These are the activations of a small neural network, seen along a few directions. Each row is one input.
In each table, some parts of the input vary, and every possible input appears once, in random order.
Descriptions start from the smaller parts, as in this example, which fits no table here: values(3) and (point or ring(11) or (ring(5) and line(6))).
Shared parts are said once, and a part with two or three values counts as separate values.

Other details of the inputs vary at random and push rows far along three fixed directions, the same in every table; ignore that.

Rows:
R1: [-15  18   0   2 -28  -6  15   1   8   1   9  25  11]
R2: [ 23  -1 -13   7  10  10   7 -10   0 -13  12  -2  -7]
R3: [-32  -3   6  -9 -32 -17  18 -38   0  -4  46  17  13]
R4: [-14  16  -7  15 -19  -5  25 -10  27   4  16  20  -2]
R5: [17 -2 -2  7 -3 28 -6 -7 13 -3  1 -3 -4]
R6: [ 22  -7   3  -2  15  19  -4  -7  15  -5  -9 -18  -8]
R7: [ 10   2   9   0   9  -3   3  -4  -7 -14   2  -4   6]
R8: [-23  14  18  -3 -15 -25  -7  23 -13  27  -8  19  10]
R9: [ 13  -8  16 -11  26 -23 -23  14 -55 -25 -16 -16   5]
R10: [-10  19   6  -5 -15 -16  25  -6  11   2   6  12  10]
R11: [-35   8  17  -8  -6 -37   1  21  -9  13 -17   8   8]
R12: [  0 -12   6   7   9  12 -12   0  33  18 -13 -11  -5]
R13: [-25  15  14  12 -16 -11  11 -11  19   5   0  10   8]
R14: [-21  18  -9  17 -19  -6  23 -14  16  -1  16  16   4]
R15: [ 13  -5  -4  -5  30  -4  -9  21 -37 -15  -5 -13  -6]
R16: [  3 -35  22 -21  16  -9 -33  -6 -53 -16  15 -17  -4]
R17: [ 8  4  4 -2 -4 17 -6  4  5  5 -7 -2 -4]
R18: [ 29  -6 -24  -5   5  24   0 -15 -15 -29   8  -8   7]
R19: [ -2  14 -18  -1 -14   6  20 -14 -13 -19  19  11  22]
R20: [ -5  14 -10  -4   0 -19  23   7 -19 -12  13  11   7]
R21: [ 14  -7 -14  -5   6  15  11 -16  24   0  -2 -12   0]
R22: [-10  19   5   2 -19 -19  21 -16   5  -5  10  14  13]
R23: [ -4 -10   0   8   1   4 -16  11  28  26 -21  -6 -28]
R24: [ 16  -1  -8  16   5  18   1 -18  11  -2   6  -8 -12]
R25: [-20  15  20  -7 -22 -23  -6  27 -11  13 -14  18  -1]
R26: [  5 -12  19 -12  28 -14 -22  29 -35 -14 -25 -18  -3]
R27: [ -1  -4   0   4  -4  27 -13   2  23  19 -15  -7  -8]
R28: [ 17  -6  -5   2  10  15   5 -16  22   7   4 -13   5]
R29: [ 14   2 -14  -1   7   0  10  -3  -3   2   6  -4  -5]
R30: [ 13 -15   5 -10  19 -14 -17   7 -33 -25 -14 -13   0]
R31: [ 16 -11  -1  -2   8   5  -3  -6  21   9  -6 -10  -3]
R32: [  1  -2  -8   6   8   8   2   6   8  -1  -3  -4 -12]
R33: [  1  -4   8  -3 -10  10 -19  11  18  25 -23  -1 -16]
R34: [-31  13  15  -5 -20 -17  -5  28  -7  11 -14  17   4]
R35: [-16  20   3   7 -17 -15  19   3  15  14   6  17  -6]
R36: [ -5  -4   0   9   8   7 -10   7  14  20 -12  -9 -17]
R37: [ 15 -10   8 -16  28 -12 -14  13 -35  -7 -16 -20   3]
R38: [ 30  -3 -21 -10  17   7  23 -18 -21 -42  20  -6  19]
R39: [-27  19  17  -5 -19 -21  -4  19 -10  26 -11  16   6]
R40: [ 10 -11 -17  -1   2  27  -5  -1  15   6   0  -2   4]
R41: [ 11  -4 -17  11  13  17   6  -7  14   8  11  -7  -2]
R42: [  2 -11  25   6  -1  -1 -22   8  27  10 -26  -5 -22]
R43: [  4 -11  14 -19  12 -16 -33  44 -48 -10 -30  -4  -7]
R44: [  0  -9  17  -2   1  -3 -20   8  27  25 -31 -12 -20]
R45: [ -5  10 -19  -7  10 -18  21   6 -32 -11  13   4  15]
R46: [ 16  -8 -24   5   9  14   6  -9  19   7   9  -5  -6]
R47: [  1  -7  15  20   3   9 -20   8  24  16 -14  -3 -28]
R48: [ 27  -8 -23  -4  10  32   4  -8 -12 -30  11  -7  10]
R49: [-10   4  -4 -12   9 -27  16   8 -26 -10   9   4  27]
R50: [-18  18  15   5 -31 -10   2   7  13  13  -2  24   1]
R51: [ 14  -9  -5   1  -6  20 -14   1  25  19  -8  -1  -8]
R52: [  3  11 -10  -2  10 -19  16   3 -29  -1  19   6  16]
R53: [-22  10   7  11 -15 -25   2   7  -1   5  -3  14  -7]
R54: [-32  13  17   6 -16 -21  11   5  17   2  -3  17   8]
R55: [-11 -14  17  11  -2   5 -23   1  28   6 -27  -9 -17]
R56: [  2 -15  -2  -9  31 -26 -22  36 -47  -3 -12  -7  -2]
R57: [ 21  -6 -18   6   9  13   4 -10  17   9   8  -5  -8]
R58: [  2  -2  -5  -7   7   3  -5  11 -19   3   1   1  16]
R59: [-14   8  -2  -6 -15 -15   4  13  -3  14   0  19  12]
R60: [ 17   0  -6   7  -6  28  -5 -18  10  -4   2  -6  -2]
R61: [ -4  15 -24 -11  -8   3  27  -6 -16  -9  18  10  26]
R62: [-12 -31  18   1  -8  22 -26 -32  22  11  15 -13 -19]
R63: [  6  -4 -10  -8  -3  13  -5   4   5   8  -9  -1  -3]
R64: [  1   9 -17  -9  -1 -13  30 -13  -2  -9  21   8  26]
R65: [-29  11  18  -3  -5 -27   4  12  -1  16 -12   5   7]
R66: [-19  15  16   1 -26 -21  -7  11 -10   7  -8  17   2]
R67: [ 10   0 -10  16   9  16   7  -8   9  -9  11  -5  -6]
R68: [  9   1  -9   9  -8  30  -3 -15   9  -9   4  -5   3]
R69: [ -7 -21  -6 -13  -5   8   5 -42 -14 -21  41  -4  10]
R70: [-12  -4   2 -15 -19 -14  17 -41 -18 -13  51   8  16]
R71: [ -1  -7  -4  18   1  16  -3  -2  28   2  -1  -1 -18]
R72: [  8   0   3   7   9   7  -6   6   5   6  -6  -7 -17]
R73: [  1 -13  25  -8  27 -20 -29  30 -40 -19 -24 -12  -3]
R74: [ -6  -5  15   6  -7  24 -24  15  26  18 -25  -4 -18]
R75: [ 10  -5  -9  -2   8  21  12 -12  24 -10  -1 -11   1]
R76: [ 21  -2 -13   0   8  28   3  -7  -9 -22  10  -5  11]
R77: [-16  17   2  -5 -16 -17  26  -3  12  -1   5  13  11]
R78: [  5  -7   5  17  -4   7 -14  -3  22  12 -11  -3 -26]
R79: [ 15   6 -22   6  15   5  16 -16 -27 -27  22  -5  11]
R80: [ 15   5 -17   1  12   8  13  -9  -5  -1  12  -7   0]
Each input here is: ring(5) and (point or (values(3) and line(5))).
The inputs of R74 and R17 match in every part but the ring(5) part. If R67 is changed in the same way as R74 into R17, which row does it become? -> R47
The inputs of R54 and R38 match in every part but the ring(5) part. If R49 is changed in the same way as R54 into R38, which row does it become? -> R64
The inputs of R10 and R26 match in every part but the ring(5) part. If R22 is changed in the same way as R10 into R26, which row does it become? -> R13
A walk changes only the line(5) part. It starts at R8 and steps to R39. List the rest of the walk in order. -> R17, R5, R60
A walk changes only the ring(5) part. It starts at R33 and steps to R63. List the rest of the walk in order. -> R61, R27, R39
Change only the line(5) part in R63. List by row number the other rows that result. -> R1, R18, R43, R59
A walk changes only the ring(5) part. It starts at R70 and steps to R16. List the rest of the walk in order. -> R62, R69, R3

Rows:
R81: [ 14 -23 -11  -3   3  10  -6  -9 -14 -11  12  -8  -6]
R82: [ -8  -3   2 -16  15 -21 -12  31 -27   1 -22 -11  -7]
R83: [ 20   5   5   0   5   4   4   5   8  10 -10  -8 -10]
R84: [ -9   5   7  11 -12   5   9 -16   9  -5  10   1   8]
R85: [-6 16 -5 20 -2  1 15 -6 17 10  2 10  2]
R86: [ 10  -7 -28 -12  17  11  14   0  -2 -12   9  -9   5]
R87: [-10   2   6   4 -14   5   3  -8  15 -10   7   9  -5]
R88: [ -4 -12   9  14  -9  16 -13 -13  19  20   4  -6 -15]
R89: [ 11   0  -8  -2   3  19   2 -20 -12 -13  18  -6  -9]
R90: [  8  29 -11   6  -3 -22  23  -3 -15  -4   8  13  12]
R91: [ 13   2   3   0  10 -24 -15  24 -23  -3 -23   0 -11]
R92: [-13 -12   3   5 -19   3 -14  -9  35  23   3   0 -13]
R93: [-17  22  12  -5  -3 -23  19  19 -16  12   6  11  12]
R94: [  5  -6   0   3  -6  11  -2 -13   9 -11  -2  -7  -9]
R95: [ 11 -21  11  -3  16  12 -16  -3   8  -7 -10 -11   0]
R96: [ 13   3  -2  -5  -8  30 -20  14  -4   7 -25  -4   0]
R97: [-36  19  13   4   4 -40   6  30 -32   9 -10  13  11]
R98: [ 18 -14 -17  -6   2  13   1 -19 -18 -14  13 -11  -4]
R99: [ 12   5 -16   0 -12  32  -2   4  -1  -3   1  12  21]
R100: [ 32 -13   9  -2  27   9 -20  19 -11   2 -19 -20 -12]
R101: [ -9  20 -16 -13 -28   0  20  11 -23  -9   9  29  34]
R102: [ 11   5 -21  -8  20  12  15  -5  -6  -7   4 -18   4]
R103: [10 13 -5 -4  0 10 22 -4 12  5  5 -5  1]
R104: [ 15 -10 -12  -4  10  11  -4 -18 -12  -4  18 -17   9]
R105: [  1  -4  13  -2   3  -8  -8   1 -25 -16  -8  -9  -1]
R106: [ 22  23 -25  -9  -7  -3  46 -17  -4 -16  25   9  20]
R107: [ -2  -2  -4 -10  -5  -4   7 -17   5   4  10   7   5]
R108: [-28  11  20   2 -13 -20   2  29  15  27  -8  14  -3]
R109: [  0  -6   6 -11   2 -17 -12   4 -16 -14 -10 -10   3]
R110: [-14   3   4  10  -1 -19  -8  20   5   8 -18  13  -9]
R111: [ -8   1  -9   0 -19  -1   7 -24  25  13  16   1   0]
R112: [-14   1  11   3 -17   2   5 -18  44  12  -9   8  -4]
R113: [  3  26  -5  11   0 -22  18   3 -14   0  11  15  15]
R114: [-17  -6   5  14 -23   9   0 -14  32  21  13   7 -10]
R115: [ -7  -8   9  -3   2  -4 -12   5 -21  -4  14   5  -6]
R116: [  1 -13   7   3  21  17 -23  18  16  18 -24 -25 -20]
R117: [  7  -8   5   2   7   8 -10 -10   3  -6  -1 -16   5]
R118: [ 11  16 -29  11   8   5  33 -16   2 -16  26  11  21]
R119: [ 17  -5  -6  -5  10  10   0 -19  -5 -19   3 -19   8]
R120: [-12  -8   2   3  24 -18 -12  33 -29  -1 -17  -4   0]
R121: [ 19  -8  -1 -10  17  11   5 -20  -6 -19  -1 -11  10]
R122: [ -9   8  11  29 -20   2  -7   7  56  33 -16  16 -18]
R123: [ 16   1  -2  -4  12  16   2 -15 -16 -30   9 -10  -1]
R124: [ -9  -6   9   7 -15   9 -16 -14  34  28  -6  -9 -17]
R125: [  6  -1   3   4   6 -27 -15  28 -19   0 -18   9  -7]
R126: [  7  12 -13  13   7   7  12 -10  13   1  -4   1  -3]
R127: [ 18  -3  -8  -7   8  13   4 -14 -14 -34  10  -7  -3]
R128: [ -1 -19  17   3   6  12 -26  -8  23  28 -11  -8 -16]
R129: [  7  -9   8  -3   3   9 -12  17  23  16 -24 -13 -26]
R130: [ 22 -10  -8 -12   0  27 -34  22 -11  -2 -34  -8  -8]
R131: [ -4   0  20   0  10  -4 -16  10 -24 -17  -2  -3  -4]
R132: [-20  29   4  -1 -27   1   2  17 -13  12  -3  21  26]
R133: [-15  -4  -5   0  14 -20  -5  27 -18  -3 -15   3  -3]
R134: [ -9   1   4   5 -15   1   2 -15   1   8   8   2  -4]
R135: [-23   1   6  -2 -13 -23  -2   1  -6  12  14   8  11]
R136: [-25  14  14 -14  -8 -42   9  36 -25   6  -3  18   9]
R137: [-32  22   8   0   2 -42  11  25 -33   5 -12  11   8]
R138: [  7 -16  -5  -4   2  13  -8  -6  -5  -9  12   0 -14]
R139: [ 20 -16  -8 -13  15   7   6 -15  -5 -26   7  -5  13]
R140: [ 20 -29   0  -7  19   8 -27   5  -7 -18 -14 -23  -6]
R141: [ -4   6   7   9 -21  -1  10   5  45  25  -5  14 -12]
R142: [ 12  18 -29   5   1   4  30 -20   7 -14  14   8   9]
R143: [  8 -12   8   4  10  20 -16  -1   4 -18   1  -9 -13]
R144: [-22   4  17   1 -11 -27   2  11 -21  -9   6  11  12]
R145: [  6   2  14  -6  10 -23  -7  31 -22   4  -9   5   2]
R146: [  4   6 -13  -3  -3   0  26 -22  -2 -23  30  -1  30]
R147: [ 16 -24   0   0   7  14 -17  -2  -2 -19  -6 -15 -11]
R148: [ -9 -16  15  -8   7 -15 -16   8 -13  11  -2   5   3]
R149: [ 17 -23   6  -9  21  11 -26  -8  -6   6 -12 -18 -12]
R150: [-16  -3   4 -12  -9 -21   6  -3  -7   8  11  17  10]
R151: [-18   3  19  10 -13   5   6 -17  42  17  -4   8   3]
R152: [ -7  -4   2   4 -15  14  -5 -15  23   8   6   4 -25]
R153: [  2  16 -34   0   4   1  42 -16  -7 -18  18   4  17]
R154: [-16   4   9  12 -17  15  -2 -16  28  18  14   8 -15]
R155: [-16  10 -12   7  -5   8  21  -4  33  16  11   4   6]
The inputs of R149 and R148 match in every part but one. If R89 is changed in the same way as R149 into R148, which row does it become? -> R115
The inputs of R118 and R85 match in every part but one. If R120 is changed in the same way as R118 into R85, which row does it become? -> R97
What is each input in this table made of? -> ring(5) and (point or ring(6) or (values(2) and line(4)))
Change only the ring(5) part in R84. List by row number the other rows that result. -> R94, R105, R144, R147
Change only the ring(6) part in R129. List by row number the other rows that result. -> R82, R91, R106, R142, R153
A walk changes only the ring(5) part. It starts at R125 and steps to R91. List the rest of the walk in order. -> R90, R113, R122
Change only the values(2) part in R92. List by row number the other rows that result. -> R140

Rows:
R156: [  7   0 -17  -1   0  12  16 -19   6  -6  20  -1   9]
R157: [  3   8  -8  -4  10 -14   8  15 -19  -2  -4   2   6]
R158: [ 4 -1 -5  2 -6 18 -1 -5 16  4 -2  0 -1]
R159: [  4  -2 -10  -3   3   3   8  -9  -9  -7  15   0   8]
R160: [  5 -12  13   3   7   2 -24  11   1   1 -20  -9 -17]
R161: [-9  2  7  3 -7 -3  2 -5 18  9 -2  2 -3]
R162: [  3   4  -5  -6   4  -6  13  -8 -10 -10  11   0  12]
R163: [ -6  10   1  -1  -1 -14  12  -2 -17 -10  10   6   9]
R164: [ 17 -12  -5  -3  10  23 -18   5   0  -3 -12 -12  -7]
R165: [ 12 -21  -2   0  13  16 -18  -1   4   2  -8 -15 -13]
R166: [ 20 -17  -3  -2  13  17 -21   3  -6  -4  -9 -13 -13]
R167: [-11   6   5  -4  -9  -8  -3  12  -9   3  -5   9   6]
R168: [ 27 -15 -17  -7  22  15  -5  -5 -25 -21   8 -16   1]
R169: [ 10   6 -15   3  -8  16  16 -19   8  -5  18   3   7]
R170: [ 25  -8 -14  -3  25  10  -4  10  -9  -6 -10 -14  -5]
R171: [-11   8  11  -5  -3 -19  -1  16 -20  -5  -9   7   8]
R172: [-13   7  15   3 -10 -16  -4   9  -3   5  -7   8  -3]
R173: [-15   4   9  13 -14   2   1  -6  32  15  -3   5 -11]
R174: [-12   2   5  -1  -4 -12  -2   7 -11   3   2   6   1]
R175: [-16   5  17   9 -15   1 -10  10  26  17 -20   6 -10]
R176: [-18   2  15  -2  -1 -27  -5  13 -14   2  -6   6   1]
R177: [-18  -2  20   5  -5 -14 -13  10  10  14 -13   3 -10]
R178: [ 3  5 -6 11  1  8  4  4 25 16 -9 -1 -8]
R179: [ -2   7 -10  -4  -8   2  18 -16   5   1  18   5  12]
R180: [ -1  10  -9   3  -4   0  21 -15   1 -10  18   5  10]
R181: [  0  -1  -5   3  -8  15   6 -16  27  12   7  -1  -2]
R182: [ -9   8   9  -6  -1 -19  -1  17 -22  -7  -8   7   9]
R183: [13 -6 -2  2  6  9 -4 -5  2 -9 -2 -7 -6]
R184: [  2   9  -7  -6   1  -7  20 -13 -10 -12  17   3  17]
R185: [ -9   8   2  -1 -11  -9   4   1  -5   3   6  11   4]
R186: [ -5   0   0  12 -11  16   7 -19  44  12   3   0  -9]
R187: [  4 -15   7  -1  12   1 -26  15 -16   2 -14 -10 -13]
R188: [ -6   3   0 -10   0 -16   5   4 -22  -2   7   4  11]
What is each input in this table made of? -> values(3) and (point or (values(2) and line(5)))
Change only the values(2) part in R182. List by row number the other rows that result. -> R167
